These are the activations of a small neural network, seen along a few directions. Each row is one input.
In each table, some parts of the input vary, and every possible input appears once, in random order.
Descriptions start from the smaller parts, as in this example, which fits no table here: one of 4 places along a line, together with either a single point or one of 9 places around a ring or (one of 3 separate values, together with one of 8 places around a ring).
Shared parts are said once, and a part with two or three values counts as separate values.
In the rows, 128 means zero.

A family of inputs:
row 1: [110 121  33 167 154  74 108  73 156 153  72 143 124]
row 2: [ 95 205 154 110 121 121  54 180 140 123 198 123 114]
row 3: [121  78 111 166 138 161 163 107 117 105  84 140 119]
row 4: [129 121 168  74 122 150 109 162 129 144 176 105 151]
row 5: [145 125 182  80 101 152 142 140 128 129 173 111 109]
row 6: [114  89  60 175 164  75 126  80 140 106  72 168 107]
row 7: [130 129 132 124 115 122 135 157 114 165 106 102 150]
row 8: [108 114 105 134 117 147 161 128 119 127 120 130 162]
row 9: [145 105 167 111 103 136 129 142 132 137 136  99 158]
row 10: [130 117 138 117 116 132 138 142  99 147 117 113 154]
row 11: [113 195 172 111  99 129  87 145 126  91 210 142  76]
row 12: [135 166 205  92 127 121 112 140 140 123 175 130 107]
row 13: [113  97  90 153 143 148 150 106 119 130  88 115 144]
row 14: [118  78 109 168 157 140 166 124 119 104  79 124 127]
row 15: [141 125 181  81 119 132 144 156 132 126 165  98 120]
row 16: [116  88  63 174 146  96 125  64 140 107  77 185  98]
row 17: [114 112  82 161 143 140 148 121 135 149  77 103 141]
row 18: [128 133 163  80 121 140 105 177 143 162 163  93 147]
row 19: [111 106  42 160 153  82 110  59 139 134  82 157 128]
row 20: [122 177 187  89 131 131  75 161 151 157 170 127 133]
row 21: [133 100  74 184 167  96 141 108 125 117  90 166 112]
row 22: [129 117  54 170 155 103 124  88 124 143 100 154 131]
row 23: [158 124 140 117 111 152 158 121  92 126 111 125 129]
row 24: [107 128  98 142 115 138 159 144 134 146 109 118 158]
row 25: [136 120 106 131 111 167 179 109 113 105 111 142 135]
row 26: [ 97 192 158 103 121 129  55 165 127 106 211 135 119]
row 27: [123 165 192  82 132 139  77 147 138 140 181 137 137]
row 28: [135  98  75 183 149 118 140  92 123 117  96 182 102]
row 29: [128 132  46 177 156  95 122 103 140 161  89 141 128]
row 30: [171 112 168 112 116 135 152 139 127 114 123  95 141]
row 31: [154 123 140 119 129 132 160 137  95 125 104 110 138]
row 32: [145 117 161 118 101 126 126 158 146 155 124  87 153]
row 33: [109 195 171 111 116 110  91 159 129  89 204 128  88]
row 34: [175 113 168 110  99 154 150 123 125 116 130 110 131]
row 35: [139 166 205  90 109 141 108 124 136 127 181 143  94]
row 36: [133 122 107 134 130 146 183 126 114 104 105 126 145]
- What is each input in this table made of? => one of 4 places along a line, together with one of 9 places along a line
- The inputs of row 20 and row 35 match in every part but the place on the line of 4. If row 24 is changed in the same way as row 20 into row 35, which row does it become? => row 25

A family of inputs:
row 37: [ 78 184  92 123 139  87  42 178 164 196 158 105 172]
row 38: [124 117 123 126 129 165 168 144 119 147 110 108 155]
row 39: [135 121 105 154 127 149 160 143 104 137  86 106 159]
row 40: [141  71  77 161 162  84 123 105 149 168  60 125 138]
row 41: [147 142 194 105  97 144 132 142 133  96 174 117  96]
row 42: [126 125  92 153 133 117 123  62 133 103 115 183  96]
row 43: [118 104  67 153 132 125 167 124 114 132  89 106 155]
row 44: [162 124 189  66 109 131 130 152 129 178 135  85 168]
row 45: [138 120 171  97 101 151 150 163 136 148 126  72 157]
row 46: [121  98 147 110 126 166 142 156 121 135 121  98 170]
row 47: [133 143 132 156 121 138 148 122  98  83 131 158  96]
row 48: [127 140 148 129 125 157 153 125 115  92 153 158  94]
row 49: [123 117 171 115 120 154 128 136 114  83 167 145 107]
row 50: [130  96  59 151 130 119 137  87 134 162  76 134 152]
row 51: [ 74 219 120 119 144  89  23 150 152 141 195 143 104]
row 52: [133 102 113 162 168  82 112  74 150 108  99 172  86]
row 53: [119 134  94 150 132 120 154 107 113  70 128 159  95]
row 54: [175 148 210  73 110 128 111 133 126 124 183 129 106]
- What is each input in this table made of? => one of 2 separate values, together with either a single point or one of 8 places along a line
- The inputs of row 43 and row 53 match in every part but the choice among 2 separate values. If row 44 is changed in the same way as row 43 into row 53, which row does it become? => row 54

A family of inputs:
row 55: [113 159 109 149 134 111 101 101 137 101 145 164  86]
row 56: [101 152  67 154 145  94  83 122 139 150 121 141 137]
row 57: [140 132 170 112 112 165 153 132 109  94 157 140 110]
row 58: [115 132 115 135 145 101  92 129 149 157 122 129 134]
row 59: [136 130 157 103 115 137 129 164 132 169 126  85 164]
row 60: [ 88 152  60 157 153  95  91 128 140 146 118 135 142]
row 61: [137  71  36 192 146 119 188  67 111 111  38 159 129]
row 62: [112 155 116 147 134 111 111 104 125  85 152 174  78]
row 63: [170  44 114 149 120 168 231 114  99 128  46  95 161]
row 64: [146 132 192 101 106 163 154 152 106  97 154 115 120]
row 65: [128 135 136 108 120 131 118 142 136 168 127 106 158]
row 66: [148  45  73 175 147 131 196  79 117 114  38 140 132]
row 67: [117 122 137 110 122 142 135 178 132 165 121  71 176]
row 68: [115 161  95 144 145  97  90 108 141 135 133 155 105]
row 69: [132 122 144 107 115 142 128 171 129 169 125  79 171]
row 70: [123 127 124 112 120 137 117 149 133 168 126 101 165]
row 71: [113 161 102 145 139  99  91 104 136 117 145 161  93]
row 72: [148 133 183  99 101 151 148 149 121 114 152 106 128]
row 73: [160  50  95 152 124 162 220  93 104 128  48 118 156]
row 74: [110 124 102 138 144 107  92 135 146 156 121 124 142]
row 75: [139 137 162 104 105 147 137 128 126 114 154 127 121]
row 76: [109 127 117 114 127 137 124 156 135 164 123  94 169]
row 77: [127 135 128 125 144 101  97 121 144 138 135 139 117]
row 78: [140 139 155  99 112 134 125 130 124 130 154 123 129]
row 79: [ 97 123  95 142 152 107  98 142 148 153 117 117 147]
row 80: [126 132 142 131 132 115 109 114 141 102 147 149  98]
row 81: [126 134 135 127 137 102  98 117 139 119 146 146 105]
row 82: [115 150 113 153 135 118 123 106 124  79 153 179  74]
row 83: [105 160  79 152 146  90  84 116 141 151 122 147 130]
row 84: [148 128 191 108 108 171 165 153 105  92 155 121 116]
row 85: [149 135 168  94 114 136 135 156 126 150 140  96 147]
row 86: [149 134 175  94 107 139 136 152 120 130 152 102 135]
row 87: [140 139 147  98 119 132 123 134 130 150 141 117 141]
row 88: [137 136 172 105 111 159 142 130 110  99 156 135 114]
row 89: [127 127 151 138 138 132 127 118 124  81 150 162  87]
row 90: [124 131 153 132 137 126 115 116 125  86 149 157  91]
- What is each input in this table made of? => one of 4 places along a line, together with either a single point or one of 8 places along a line
- The inputs of row 71 and row 86 match in every part but the place on the line of 4. If row 60 is changed in the same way as row 71 into row 86, which row does it become? => row 67
- Which other rows does row 76 become when the place on the line of 8 takes its other values? List them by row number. => row 57, row 65, row 70, row 75, row 78, row 87, row 88
- Which other rows does row 85 become when the place on the line of 4 takes its other values? List them by row number. => row 68, row 77, row 87
